Each row below is a small network's average activation on inputs in which a field has the value named, seen along a few directions.
Values that are neighbours, or in one group, have similar rows; names and order tell nothing.
In the rows, 500 means zero.
Random noise pushes rows far along 5 fixed directions. That doesn't count. These rows show it; they differ only by the noise:
409,531,298,538,407,641,417,456,432,503,563,503,561,547,560,648,580,391
665,472,724,321,536,396,464,550,539,711,615,485,580,321,359,364,413,600
472,489,768,390,658,531,419,618,600,479,463,562,574,478,502,431,326,589
598,471,414,346,502,487,384,453,500,696,695,525,612,364,406,486,535,499
524,544,626,595,323,490,618,565,412,569,508,443,488,505,500,583,501,491
361,508,377,498,543,655,379,503,513,429,531,586,580,575,593,635,496,440
411,517,311,415,308,609,399,334,431,493,547,289,545,480,532,494,520,383


Values of N:
n9: 509,489,538,502,380,476,540,494,493,472,491,344,475,455,448,457,552,373
n3: 569,511,488,618,529,445,585,608,485,493,519,601,435,476,496,548,428,607
n8: 493,528,464,443,299,376,568,342,521,552,615,262,444,427,481,460,422,540
n16: 485,354,429,386,545,448,583,413,528,396,461,403,467,492,514,411,430,613
n2: 590,719,687,815,305,552,705,584,316,540,349,274,346,547,463,441,556,493
n5: 395,548,559,508,557,712,390,550,489,439,349,450,506,608,614,562,454,432
n1: 542,478,552,551,674,639,323,623,469,572,256,517,613,489,428,317,600,451
n6: 600,464,451,368,484,370,517,386,467,633,487,353,476,418,442,269,553,464
n14: 441,328,516,415,594,246,634,387,652,305,534,534,397,556,550,491,282,626
n7: 507,574,210,799,541,509,602,555,436,523,553,854,463,682,535,791,665,476
n4: 599,443,700,569,611,441,632,677,545,544,457,606,444,495,430,438,398,692
n12: 569,424,550,350,390,386,579,456,502,563,625,458,487,387,426,482,501,553
n11: 532,597,550,703,633,681,337,666,378,509,400,642,544,553,527,566,817,324
n15: 571,488,701,570,616,312,582,598,625,486,511,725,488,531,559,532,530,567
n13: 385,586,554,506,514,571,474,506,556,366,358,511,445,567,515,476,424,478
n10: 492,537,538,359,716,528,333,487,583,421,409,580,550,446,432,395,497,506
The values of N form a 4 by 4 grid.
- Name the neighbours of n6, in listed order. => n1, n14, n15
- Name the neighbours of n8, in listed order. => n2, n5, n13
- Name the neighbours of n4, in listed order. => n3, n16, n7

Values of B:
b1: 563,646,160,754,550,464,494,452,417,494,488,647,468,608,495,633,758,396
b5: 399,440,175,425,668,698,290,480,545,519,589,644,602,552,530,585,444,545
b2: 540,435,491,206,278,472,434,285,445,467,473,93,523,358,429,284,571,315
b9: 656,575,579,762,476,617,529,745,316,618,307,480,467,500,304,460,580,496
b6: 724,410,579,527,440,214,681,475,464,614,589,405,443,267,305,299,457,608
b8: 492,436,753,159,609,352,476,423,681,587,739,567,581,338,524,397,245,740
b4: 235,596,499,439,493,817,358,466,579,274,311,292,479,695,663,515,263,475
b3: 638,465,721,376,536,396,427,523,488,617,369,403,530,386,407,227,621,439
b7: 531,557,611,649,343,453,615,562,454,643,626,604,471,500,550,691,664,427
The values of B form a line.
- Fewest steps between b6 and b8? => 4
- Name the neighbours of b5, in listed order. => b9, b4
- Name the neighbours of b3, in listed order. => b2
